A small network was shown many inputs. Here are its activations along a few directions, one row for each input.
Each table varies a few parts of the input and shows all the possible inputs, shuffled.
Descriptions start from the smaller parts, as in this example, which fits no table here: one of 6 places along a line, together with either a single point or one of 11 places around a ring or (one of 2 separate values, together with one of 8 places around a ring).
Shared parts are said once, and a part with two or three values counts as separate values.
(in the rows, 128 means zero)

Other details of the inputs shift rows strongly along two fixed directions, in all tables alike. That doesn't count.

Rows:
x1: 105; 130; 121; 112; 114; 122; 113; 125; 124; 128; 131
x2: 102; 126; 130; 125; 123; 138; 121; 125; 138; 148; 128
x3: 183; 7; 145; 155; 181; 88; 142; 34; 76; 171; 196
x4: 184; 138; 126; 138; 126; 139; 148; 144; 131; 109; 112
x5: 108; 134; 133; 110; 139; 110; 119; 134; 122; 124; 119
x6: 179; 138; 102; 147; 110; 150; 144; 141; 125; 110; 124
x7: 113; 133; 142; 107; 128; 111; 119; 128; 130; 127; 118
x8: 105; 138; 125; 129; 109; 125; 121; 117; 117; 132; 126
x9: 180; 129; 130; 136; 137; 147; 147; 152; 152; 121; 112
x10: 98; 125; 137; 126; 132; 144; 122; 125; 141; 136; 136
x11: 99; 123; 133; 132; 128; 129; 129; 130; 142; 146; 130
x12: 105; 130; 122; 112; 117; 125; 113; 125; 124; 125; 133
x13: 172; 143; 114; 160; 137; 156; 144; 155; 151; 127; 141
x14: 100; 137; 133; 127; 119; 134; 120; 113; 118; 120; 134
x15: 110; 130; 139; 112; 131; 108; 116; 135; 124; 125; 118
x16: 107; 130; 119; 115; 114; 120; 114; 124; 124; 130; 129
x17: 176; 125; 101; 142; 121; 133; 146; 153; 137; 107; 130
x18: 107; 141; 137; 121; 135; 117; 124; 126; 115; 127; 115
x19: 105; 129; 141; 120; 147; 125; 123; 133; 135; 140; 116
x20: 177; 132; 126; 134; 144; 149; 150; 150; 150; 121; 113
x21: 177; 135; 104; 153; 114; 144; 148; 143; 128; 109; 125
x22: 105; 131; 120; 117; 114; 117; 115; 127; 126; 130; 129
x23: 109; 138; 143; 123; 128; 115; 121; 127; 117; 127; 113
x24: 173; 126; 110; 147; 123; 157; 147; 154; 149; 126; 127
x25: 181; 135; 117; 125; 136; 133; 145; 150; 137; 107; 118
x26: 101; 126; 125; 122; 122; 110; 125; 131; 132; 125; 130
x27: 101; 125; 133; 122; 126; 143; 119; 125; 138; 143; 132
x28: 108; 154; 128; 142; 125; 125; 119; 117; 120; 134; 141
x29: 109; 125; 152; 121; 135; 124; 121; 130; 141; 142; 114
x30: 103; 131; 125; 114; 120; 126; 114; 126; 125; 121; 136
x31: 100; 126; 136; 124; 129; 144; 121; 125; 138; 139; 134
x32: 182; 135; 127; 141; 125; 136; 145; 147; 129; 108; 113
x33: 101; 137; 128; 133; 113; 120; 127; 121; 121; 131; 126
x34: 99; 135; 131; 134; 117; 118; 131; 122; 124; 127; 126
x35: 186; 21; 155; 143; 185; 88; 131; 45; 74; 166; 175
x36: 110; 144; 142; 116; 132; 119; 127; 119; 122; 130; 114
x37: 107; 132; 142; 117; 148; 126; 125; 128; 137; 141; 116
x38: 178; 137; 108; 147; 117; 157; 145; 142; 125; 101; 131
x39: 101; 130; 127; 116; 123; 127; 115; 125; 128; 117; 138
x40: 104; 139; 127; 124; 112; 133; 118; 116; 116; 127; 129
x41: 105; 139; 126; 123; 109; 131; 119; 116; 116; 129; 128
x42: 109; 136; 134; 107; 139; 111; 121; 130; 125; 125; 119
x43: 104; 129; 121; 121; 117; 115; 117; 128; 129; 129; 129
x44: 112; 130; 143; 111; 127; 109; 116; 132; 129; 126; 118
x45: 179; 144; 102; 150; 130; 138; 137; 151; 136; 110; 144
x46: 103; 126; 132; 122; 123; 140; 120; 125; 137; 146; 131
x47: 181; 141; 117; 138; 137; 139; 150; 146; 126; 106; 114
x48: 100; 124; 132; 131; 125; 132; 125; 128; 141; 148; 129
Description of these inputs: one of 3 separate values, together with either a single point or one of 6 places around a ring or one of 9 places along a line.
- Changing only the choice among 3 separate values turns x37 into x47. The same change can be made to x31. Which row results? => x38
- A walk changes only the place on the ring of 6. It starts at x36 and steps to x47. List the rest of the walk in order. => x18, x23, x32, x4
- Change only the place on the line of 9 in x1. List by row number the other rows that result. => x12, x16, x17, x22, x26, x30, x39, x43

Rows:
x49: 139; 116; 124; 126; 117; 141; 129; 126; 131; 123; 128
x50: 138; 130; 118; 134; 123; 133; 130; 129; 122; 125; 130
x51: 103; 122; 149; 119; 138; 116; 120; 109; 125; 152; 126
x52: 135; 128; 117; 138; 124; 134; 131; 128; 135; 125; 141
x53: 142; 136; 125; 130; 126; 130; 130; 125; 118; 118; 127
x54: 142; 138; 126; 130; 126; 129; 132; 122; 120; 115; 129
x55: 38; 189; 128; 112; 93; 134; 111; 165; 154; 124; 93
x56: 103; 123; 152; 124; 141; 120; 118; 109; 122; 146; 127
x57: 145; 126; 133; 128; 134; 128; 131; 134; 137; 137; 123
x58: 140; 121; 124; 123; 138; 126; 133; 135; 137; 126; 124
x59: 102; 120; 144; 114; 139; 114; 121; 110; 125; 149; 126
x60: 138; 132; 119; 135; 126; 136; 130; 127; 120; 124; 128
x61: 140; 131; 121; 130; 124; 128; 130; 130; 118; 119; 129
x62: 139; 122; 133; 133; 138; 129; 130; 137; 136; 125; 128
x63: 136; 127; 117; 134; 125; 134; 130; 131; 134; 127; 143
x64: 140; 127; 117; 131; 121; 127; 127; 131; 123; 121; 128
x65: 95; 120; 131; 125; 125; 116; 113; 106; 121; 143; 142
x66: 142; 125; 135; 134; 132; 128; 138; 132; 135; 135; 119
x67: 99; 118; 149; 121; 142; 117; 118; 114; 123; 141; 133
x68: 144; 131; 135; 131; 137; 134; 134; 129; 132; 136; 119
x69: 140; 120; 128; 124; 140; 128; 130; 140; 135; 124; 129
x70: 141; 128; 118; 130; 122; 125; 127; 130; 122; 119; 129
x71: 133; 127; 119; 142; 123; 133; 138; 128; 132; 125; 138
x72: 139; 122; 127; 127; 121; 147; 131; 124; 126; 123; 125
x73: 141; 128; 119; 127; 122; 125; 125; 133; 122; 120; 131
x74: 102; 118; 150; 124; 137; 114; 115; 112; 127; 146; 130
x75: 137; 132; 120; 138; 127; 139; 131; 126; 126; 127; 134
x76: 137; 122; 135; 137; 137; 129; 136; 137; 133; 124; 126
x77: 143; 130; 122; 126; 123; 124; 127; 132; 123; 119; 132
x78: 100; 118; 152; 127; 136; 114; 121; 112; 124; 146; 127
x79: 135; 133; 120; 139; 128; 140; 133; 125; 129; 126; 139
x80: 141; 133; 124; 129; 124; 127; 131; 128; 120; 118; 129
x81: 142; 130; 121; 129; 122; 124; 128; 129; 123; 118; 129
x82: 140; 130; 119; 132; 123; 130; 130; 131; 118; 123; 128
x83: 96; 125; 134; 125; 129; 121; 115; 104; 113; 143; 138
x84: 144; 126; 133; 131; 133; 128; 132; 132; 138; 135; 121
x85: 139; 120; 128; 127; 139; 128; 131; 137; 136; 123; 127
x86: 139; 125; 131; 128; 143; 133; 133; 134; 130; 123; 125
x87: 92; 120; 133; 128; 124; 114; 120; 107; 115; 142; 137
x88: 138; 128; 121; 134; 121; 124; 134; 131; 120; 119; 126
x89: 138; 127; 116; 136; 122; 131; 128; 130; 128; 126; 135
x90: 138; 127; 117; 133; 123; 133; 128; 132; 131; 128; 139
x91: 96; 113; 144; 119; 141; 112; 123; 116; 123; 137; 129
x92: 140; 126; 127; 124; 143; 132; 136; 132; 132; 127; 122
x93: 96; 120; 131; 122; 124; 112; 111; 107; 115; 140; 136
x94: 142; 133; 123; 129; 122; 123; 130; 125; 127; 114; 132
x95: 138; 122; 130; 126; 141; 131; 134; 137; 132; 123; 126
x96: 104; 118; 150; 121; 138; 114; 114; 114; 126; 147; 132
x97: 144; 124; 128; 123; 136; 127; 132; 135; 137; 134; 124
x98: 82; 200; 120; 118; 91; 145; 127; 186; 162; 102; 86
x99: 140; 122; 133; 130; 139; 129; 129; 139; 135; 126; 130
x100: 143; 124; 128; 126; 135; 127; 133; 132; 137; 133; 121
x101: 139; 127; 136; 134; 142; 135; 132; 134; 131; 125; 126
x102: 141; 135; 125; 128; 124; 127; 133; 125; 122; 115; 131
x103: 134; 127; 119; 141; 122; 133; 136; 129; 128; 127; 134
x104: 137; 126; 119; 136; 120; 126; 134; 131; 120; 121; 126
x105: 85; 183; 123; 113; 110; 145; 132; 187; 172; 112; 85
x106: 139; 127; 117; 133; 122; 131; 127; 133; 127; 127; 137
x107: 97; 120; 131; 119; 125; 112; 110; 110; 114; 141; 138
x108: 141; 121; 125; 120; 140; 126; 132; 137; 137; 128; 126
x109: 139; 132; 125; 133; 121; 123; 137; 125; 124; 114; 129
x110: 141; 127; 118; 128; 122; 127; 125; 134; 122; 122; 131
x111: 94; 123; 133; 124; 126; 118; 115; 106; 114; 143; 140
x112: 137; 130; 119; 137; 124; 137; 132; 128; 127; 128; 137
x113: 101; 117; 144; 118; 136; 111; 125; 111; 125; 148; 124
x114: 140; 132; 120; 132; 126; 133; 129; 127; 118; 122; 126
x115: 138; 119; 126; 125; 119; 145; 132; 126; 128; 124; 127
x116: 140; 117; 125; 122; 117; 141; 127; 130; 131; 124; 130
x117: 93; 124; 133; 125; 128; 121; 119; 104; 122; 142; 146
x118: 142; 127; 138; 134; 137; 133; 132; 133; 133; 131; 124
x119: 140; 123; 126; 122; 141; 130; 136; 135; 134; 127; 124
x120: 141; 134; 122; 131; 126; 131; 129; 127; 117; 119; 127
x121: 137; 116; 126; 130; 116; 140; 136; 127; 129; 122; 125
x122: 143; 129; 131; 127; 139; 133; 135; 130; 132; 133; 120
x123: 143; 132; 124; 126; 122; 123; 129; 128; 126; 116; 134
- Changing only one part turns x92 into x108. The same change can be made to x101. Which row results? => x99
- Changing only one part turns x93 into x107. The same change can be made to x64. Which row results? => x110
- Describe the family of inputs behind these rows. => one of 5 places along a line, together with either a single point or one of 6 places around a ring or one of 8 places along a line
- Change only the place on the line of 8 in x112. List by row number the other rows that result. => x50, x61, x80, x82, x102, x111, x117
- Change only the place on the ring of 6 in x74. List by row number the other rows that result. => x58, x62, x84, x85, x100
- Change only the place on the line of 5 in x120. List by row number the other rows that result. => x61, x70, x73, x88

Rows:
x124: 203; 132; 95; 151; 118; 167; 157; 165; 143; 94; 128
x125: 119; 142; 126; 129; 119; 117; 122; 125; 120; 129; 127
x126: 116; 136; 120; 122; 121; 129; 117; 126; 126; 127; 136
x127: 119; 143; 127; 126; 124; 124; 121; 123; 119; 124; 128
x128: 114; 134; 123; 121; 123; 135; 119; 125; 125; 123; 137
x129: 115; 130; 135; 127; 142; 123; 128; 135; 136; 134; 126
x130: 111; 125; 122; 129; 114; 130; 126; 127; 130; 128; 132
x131: 116; 131; 140; 124; 138; 123; 130; 134; 137; 133; 125
x132: 120; 129; 136; 121; 131; 133; 124; 127; 135; 140; 117
x133: 117; 129; 140; 124; 137; 124; 127; 131; 139; 132; 122
x134: 116; 136; 127; 132; 115; 119; 127; 125; 122; 129; 124
x135: 192; 38; 144; 140; 171; 100; 135; 49; 84; 158; 171
x136: 117; 134; 119; 125; 116; 123; 118; 128; 128; 131; 135
x137: 114; 129; 130; 129; 142; 123; 126; 134; 137; 135; 127
x138: 119; 132; 134; 120; 131; 134; 128; 129; 132; 144; 117
x139: 120; 122; 130; 106; 130; 114; 123; 135; 127; 119; 115
x140: 114; 128; 120; 128; 112; 124; 123; 128; 129; 131; 132
x141: 116; 141; 130; 125; 126; 131; 123; 121; 119; 121; 129
x142: 120; 127; 145; 124; 131; 130; 120; 134; 134; 134; 120
x143: 118; 129; 141; 122; 135; 126; 129; 129; 137; 134; 123
x144: 208; 138; 101; 156; 121; 163; 161; 161; 135; 91; 121
x145: 112; 132; 129; 134; 118; 126; 130; 124; 122; 125; 123
- Describe the family of inputs behind these rows. => either a single point or one of 9 places along a line or (one of 2 separate values, together with one of 6 places around a ring)
- What sort of input is x133? => one of 9 places along a line
- Change only the choice among 2 separate values in x127. List by row number the other rows that result. => x126

Rows:
x146: 206; 121; 66; 156; 95; 150; 151; 168; 135; 86; 147
x147: 191; 155; 124; 176; 143; 176; 169; 175; 170; 120; 105
x148: 133; 102; 117; 136; 118; 137; 116; 68; 80; 132; 170
x149: 205; 166; 80; 172; 114; 174; 153; 150; 123; 87; 155
x150: 142; 192; 111; 147; 125; 169; 149; 229; 209; 115; 93
x151: 127; 53; 139; 117; 176; 107; 121; 97; 131; 162; 167
x152: 123; 101; 138; 95; 155; 81; 110; 115; 107; 122; 137
x153: 12; 180; 120; 124; 77; 110; 101; 135; 133; 140; 124
x154: 36; 184; 165; 87; 106; 119; 107; 134; 130; 132; 67
x155: 31; 199; 148; 92; 121; 89; 98; 161; 146; 121; 87
x156: 140; 97; 138; 114; 140; 154; 133; 136; 156; 146; 126
x157: 162; 137; 147; 145; 150; 104; 145; 113; 102; 119; 115
x158: 153; 82; 146; 96; 150; 99; 115; 88; 93; 126; 133
x159: 116; 82; 120; 125; 95; 116; 116; 76; 89; 138; 157
x160: 142; 71; 162; 138; 156; 134; 136; 75; 114; 175; 138
- Describe the family of inputs behind these rows. => one of 3 separate values, together with one of 5 places around a ring
- Changing only the place on the ring of 5 turns x158 into x155. The same change can be made to x156. Which row results? => x150
- Change only the choice among 3 separate values in x160. List by row number the other rows that result. => x148, x154
- Change only the choice among 3 separate values in x149. List by row number the other rows that result. => x147, x157
